These are the activations of a small neural network, seen along a few directions. Each row is one input.
In each table, some parts of the input vary, and every possible input appears once, in random order.
Descriptions start from the smaller parts, as in this example, which fits no table here: ring(5) and (point or (values(2) and line(4)) or ring(11)).
Shared parts are said once, and a part with two or three values counts as separate values.

Other details of the inputs vary at random and push rows far along two fixed directions, the same in every table; ignore that.
To show where, the next rows are all for the same input, with only those details redrawn:
[  7   0  14  -8 -23 -13  -5  -2  -6 -24  -4  19  -2  18  -3   0]
[  7  -1  14  -8 -23 -13  -4  -2  -6 -24  -4  19  -2  18  -3   0]
[ -8  49  17 -24   0 -15   6 -16  20 -10   0 -14  -7  -8 -22  17]
[  4 -14 -20  34  16  -4 -11  13  -6  -5   1  24  -9  -3  20 -16]
[  7   0  14  -8 -23 -13  -5  -2  -6 -24  -4  19  -3  18  -3   0]
[ -8  49  17 -24   0 -15   6 -16  20  -9   0 -14  -7  -8 -22  18]
[ -7  49  18 -24   0 -15   6 -16  20 -10   0 -14  -7  -8 -22  18]

Table:
x1: [ 13 -39 -29  26  10  17   0  22 -11  12   5  -1  -8  -5  -4 -15]
x2: [-26  26  -5  15  41  -9  14  -2  10  25 -10 -14   2 -35  14   2]
x3: [  0  32 -16  12  33  24  -6 -13   1  31  10 -29  -5 -28  11   8]
x4: [-24  27 -11  24  36 -20   8   4  18  23 -12 -24  11 -31   4  -5]
x5: [-16  24  13 -43   2  18  21 -17  30   6   6 -29 -12  -8 -32  25]
x6: [ -8 -11  23 -12 -25 -17   8  -4  -8 -16 -18  19  -2   7   5   1]
x7: [-18  32  16 -45   8  10  21 -11  30   3  12 -21  -8  -2 -29  28]
x8: [ -1  44 -18  17  39   6 -10  -3   6  25  16 -20   7 -19  10   7]
x9: [-14  25  11 -38  -1  12  17 -10  34   4   4 -36  -6  -5 -40  22]
x10: [ -8  44  22 -29   1  -4  10 -21  16  -7  -2 -14 -16 -13 -17  21]
x11: [-11   3 -20 -10  41  24  17  -8  30  24  24 -21 -12 -39  -1   6]
x12: [-10  34 -17  18  40  -6   0  -1  19   9   5  -8 -14 -30   2   2]
x13: [  1  -4  23 -12 -20  -2  -1  -7 -23  -3 -10   8  20  21  10   5]
x14: [ 17 -11 -26  34  10   6 -26  13 -11   5   9   8  -2   3  19 -16]
x15: [ 19  -5  13 -16 -30  17 -12 -15 -18  -8   1   5  -8  16   2   4]
x16: [ 19  -4  13  -8 -33  12 -15  -8 -20  -2  -2  -8  12  22  -1   2]
x17: [  8 -35   8 -28 -25  12   6  -2   7 -11  12   2   5  13 -12  -2]
x18: [-10  -5  22  -5 -21 -26   6   2 -10 -10 -18  14  22  18   4  -3]
x19: [ 21  -4  10 -11 -33  11 -17  -8 -13  -9  -1  -1  -2  19  -5   0]
x20: [  0 -18 -17  39  14  -5 -14  15 -16  13  -7   3  22   3  23 -17]
x21: [ 13 -11 -18  28  15  18 -17   6 -24  14  11  12   3   3  34  -8]
x22: [-25  28 -12  19  38 -21   9   4  21  14  -7  -8  -4 -36   6   0]
x23: [ 11 -32 -26  20  19  14   4  22 -15  11  12  14 -10  -2   7  -9]
x24: [ -8 -17  24  -9 -27  -8  10  -9 -15  -4 -24   5   9   8   4  -3]
x25: [ 19   3  14 -17 -24   9 -13  -9 -18 -11   6  13  -4  21   6   6]
x26: [ -9 -29 -12  37   9  -5   0  12 -11  13 -21   4   9 -11  21 -22]
x27: [ 13 -15  -1  -9 -13  -3   6  15 -11  -7   7   9   4  20 -18   2]
x28: [ 16  -6 -24  30  15   7 -23  12 -14   5  13  19  -2   4  25 -12]
x29: [ -3 -35 -29  24  18  10  -4  26   9   3  10  10  -1   8   5 -14]
x30: [ -7 -18  21 -11 -30  -9   9  -9  -8 -13 -23  11  -6   2   2  -2]
x31: [  7 -28   6 -27 -21  -1   4   4  10 -15  17   7  12  19 -12  -2]
x32: [ -2 -17   7 -21 -17   2   5  10   6 -16   8  15   6  30 -13   5]
x33: [  8 -13  16 -13 -29   5   0 -13 -10 -18 -11  11 -15   9  -2   0]
x34: [-12  11 -19 -11  47  16  16  -3  30  21  29 -13  -9 -34   3   8]
x35: [  0 -25 -13  31  13  14  -6   3 -23  18  -9   5   9  -5  30 -13]
x36: [  7 -25 -21  35   8   9 -11   9  -6  -1  -7   9 -16 -11  15 -19]
x37: [ -5 -18  19  -7 -34 -15   5  -3  -4 -15 -25   4   1   5  -6  -5]
x38: [  8  -5  12  -5 -28 -14  -8  -1  -3 -24  -8   9  -2  18  -9  -4]
x39: [ 18   3  11  -5 -28  -2 -18  -2 -17  -6   3  -3  19  28   0   2]
x40: [ 11 -32 -31  28  14   4  -3  28  -8   7   9   4  -2   2  -4 -15]
x41: [-11  30  12 -48   8  -3  19 -13  35  -1  25 -18   7  -9 -26  21]
x42: [ -3  13 -23   4  38  20  16   1  12  29  11 -30 -19 -35 -17   8]
x43: [ -2 -13 -15  35  19  -4 -11  14 -19  12  -3  13  21   4  28 -13]
x44: [  4 -11  19  -5 -28   0  -5  -5 -19  -1 -16  -7  22  18  -1  -1]
x45: [ -6 -11  17  -4 -30 -29   2   3  -1 -19 -21   9   8  12  -5  -5]
The inputs of x26 and x4 match in every part but one. If x44 is changed in the same way as x26 into x4, which row does it become?
Answer: x20
What do these inputs look like to the network?
Answer: ring(5) and (values(3) or ring(6))
Start at x42 and move only the ring(5) part, one step at a time. The first step leads to x1. Which rows follow, in order?
Answer: x40, x27, x23
Change only the values(3) part in x7. List by row number the other rows that result.
Answer: x23, x34
Change only the ring(6) part in x28. List by row number the other rows that result.
Answer: x8, x12, x18, x22, x43
Change only the ring(6) part in x6. List by row number the other rows that result.
Answer: x2, x10, x13, x21, x25
Change only the ring(5) part in x5. List by row number the other rows that result.
Answer: x7, x9, x29, x32

Table:
x46: [-15  44  18 -21   3 -11  11 -18  18   5 -10 -27  -1 -18 -17  16]
x47: [-11  41  15 -24   3  -3  11 -19  16   6  -5 -27  -6 -18 -19  17]
x48: [ 10  -5  22 -14 -38 -13  -7  -4 -14 -23  -9  14   7  27  -4   1]
x49: [-1  3 -5 15  8 -5 -6  2 -2  1 -2  6  0 -5 12 -5]
x50: [  3  -9 -12   5  10  11  -2   5   1   7  11   0   1  -1   4  -3]
x51: [  6  -8 -13   7   9  10  -4   6   0   6  11  -1   0   0   1  -3]
x52: [ -4 -11  -7  10   7   2   2   6  -2   9  -3  -3   4  -5   5  -5]
x53: [ 1 -2 -6 11  8  3 -2  0 -5  3 -1  4 -6 -7 10 -4]
x54: [  6 -16  22 -20 -35  -6   2  -1 -13 -14  -6   8  13  27  -7   3]
x55: [  4  -5 -10   7   9  11  -4   2  -1   4   8   3  -6  -2   7  -2]
x56: [ -6  46  13 -24   5  -2   6 -18  16   4   3 -22  -6 -14 -17  19]
x57: [  5 -16  18 -24 -33  -8   3   0  -2 -25   0  18   1  26 -11   3]
x58: [ 1  3 -8 17  8 -5 -6  6 -4  3 -1  2  4 -1  7 -5]
x59: [ -7 -14  -9   7   9  -1   7   7   7   0  -1   6  -7  -8   1  -6]
x60: [ 0 -5 -9  9 10  2 -2  7 -2  7  4  1  5 -1  7 -3]
x61: [  0 -11  -8   8   6  11   0   1  -2   7   0  -1  -6  -7   6  -4]
x62: [  0  -7 -13   8  11  -2   0   9   7  -4   7   8  -8  -3  -1  -5]
x63: [ 6  2 -9 13  7  3 -7  2 -4  1  3  4 -7 -4  7 -4]
x64: [ -1 -15 -10   6   7  10   3   4   0   9   3  -4   1  -5   3  -4]
x65: [  4 -10  24 -15 -36 -12   0  -3 -15 -18 -12  12  13  26  -4   1]
x66: [ 11 -13  18 -18 -35  -6  -4   1 -13 -16  -2   9  12  31  -9   2]
x67: [  7  -3 -12   9   8  10  -7   3  -2   3   8   1  -7  -2   4  -2]
x68: [-3  0 -4 15  8 -5 -3  1 -3  2 -6  4  0 -7 12 -6]
x69: [ 3 -8 -8  7  9 11 -2  1 -3  5  4  1 -6 -5  7 -3]
x70: [ -8  35  11 -30   6   4  13 -15  20   9   7 -31   1 -12 -24  19]
x71: [ -4 -11  -9   7  11  -1   5   8   7  -2   3   8  -6  -6   2  -5]
x72: [-2  2 -6 15  9 -5 -4  5 -3  4 -2  4  5 -2 10 -5]
x73: [ -6  -4  -4  16   7  -5   0   4  -4   6 -10   0   5  -6   9  -6]
The inputs of x49 and x48 match in every part but one. If x60 is changed in the same way as x49 into x48, which row does it become?
Answer: x66
What do these inputs look like to the network?
Answer: line(4) and (point or ring(6))
Start at x62 and move only the line(4) part, one step at a time. The first step leads to x57. Which rows follow, in order?
Answer: x71, x59
Change only the ring(6) part in x73. List by row number the other rows that result.
Answer: x46, x47, x52, x61, x64

Table:
x74: [ -2  47  12 -39   5   8   9 -19  24   5  15 -31  -8 -10 -30  26]
x75: [-4 -9 -9  4 11  7  3  3  4  8  4 -2  0 -7  4 -2]
x76: [-2 -7 -9  6 10  4  3  5  4  5  3 -1 -4 -7  1 -3]
x77: [-3  2 -6 11  9 -2 -2  0  2  1 -2  3 -5 -9  7 -4]
x78: [-1  2 -6 11  8  2 -2  0 -3  7 -2 -2 -2 -8  8 -3]
x79: [ 0  2 -8 11  9  1 -4  3 -1  7  1 -4  4 -4  5 -3]
x80: [  4  -6  13  -8 -19  -3  -1  -4 -10  -9  -7   8   3  12   0   1]
x81: [  3  -6  13  -7 -19  -5  -1  -3  -8 -11  -7   9   1  12   0   0]
x82: [-2  2 -7 11 11 -3 -2  5  2  3  1  2  0 -4  5 -3]
x83: [  3  -5  10  -7 -18  -9  -2   0  -3 -14  -3  10   4  14  -3  -1]
x84: [  3 -15   9 -13 -18   1   3   0  -3  -8  -1   6   3  13  -6   1]
x85: [-1  2 -8 11 10 -1 -3  4 -1  6  1 -2  3 -4  5 -3]
x86: [-2  2 -7 10 12 -2 -1  4 -1  5  2  1  2 -4  5 -2]
x87: [ -2  -5 -10   7  10   3   3   5   4   3   2   0  -6  -7  -1  -3]
x88: [  6  -6  12  -7 -21  -1  -3  -5 -11  -7  -7   3   5  13   0   0]
What do these inputs look like to the network?
Answer: point or line(4) or (values(2) and line(5))
Change only the line(5) part in x78. List by row number the other rows that result.
Answer: x77, x80, x81, x88

Table:
x89: [ 15 -19   7   8 -27 -11 -18   5 -21 -19  -6  22   4  24   9 -13]
x90: [ -8  32 -10 -10  36   4   8  -3  32   3  22 -13 -12 -23 -17  14]
x91: [ 19 -28   3   0 -23  10  -6   2 -28  -7   3  14   6  25   9  -3]
x92: [  7 -31  11  -3 -28   1   1   1 -25  -2 -11  12  12  22   6  -7]
x93: [ -1  49  -8  -3  25   1  -3 -12  15  15   7 -27  -8 -21 -11  12]
x94: [  5 -17  18   5 -30 -10  -7  -3 -20 -22 -18  28  -7  12  17  -7]
x95: [  1 -41   4  -6 -26   9   3   6  -3 -10 -10  10   3  17  -7  -7]
x96: [ 16 -46   1 -15 -28  13  -3   7 -12 -10   8  14   1  20   2  -6]
x97: [  9  29  30 -35 -27   2  -2 -14  -3  -9   3 -12   2  21 -23  21]
x98: [-18  33  36 -35 -29 -18   9 -17   8  -7 -16 -17  15   8 -21  19]
x99: [ -8 -22 -28  45  31   3   0  10  -9  18  -4   7  10 -21  28 -19]
x100: [  2  -4 -26  44  28 -10 -11  12  -6  10  -1  13   2 -20  26 -20]
x101: [ -5 -15 -33  30  37   1   2  19   8   9  11  15 -16 -16  14 -12]
x102: [-12 -21 -30  37  33   3   6  24   7  11  -3   6 -12 -18   9 -15]
x103: [ -9  36  -2 -10  27  12   7 -13  17  22   2 -39   0 -23 -10  15]
x104: [-21  45   2   4  26 -18   6  -6  20  13  -6 -21   2 -25  -4  10]
x105: [  7  20  24 -57 -24   9   9 -19  19 -13  17 -14   0  17 -28  20]
What do these inputs look like to the network?
Answer: point or ring(6) or ring(10)
List by row number the other inputs of the same sort as x91.
Answer: x89, x92, x93, x97, x98, x99, x100, x103, x104
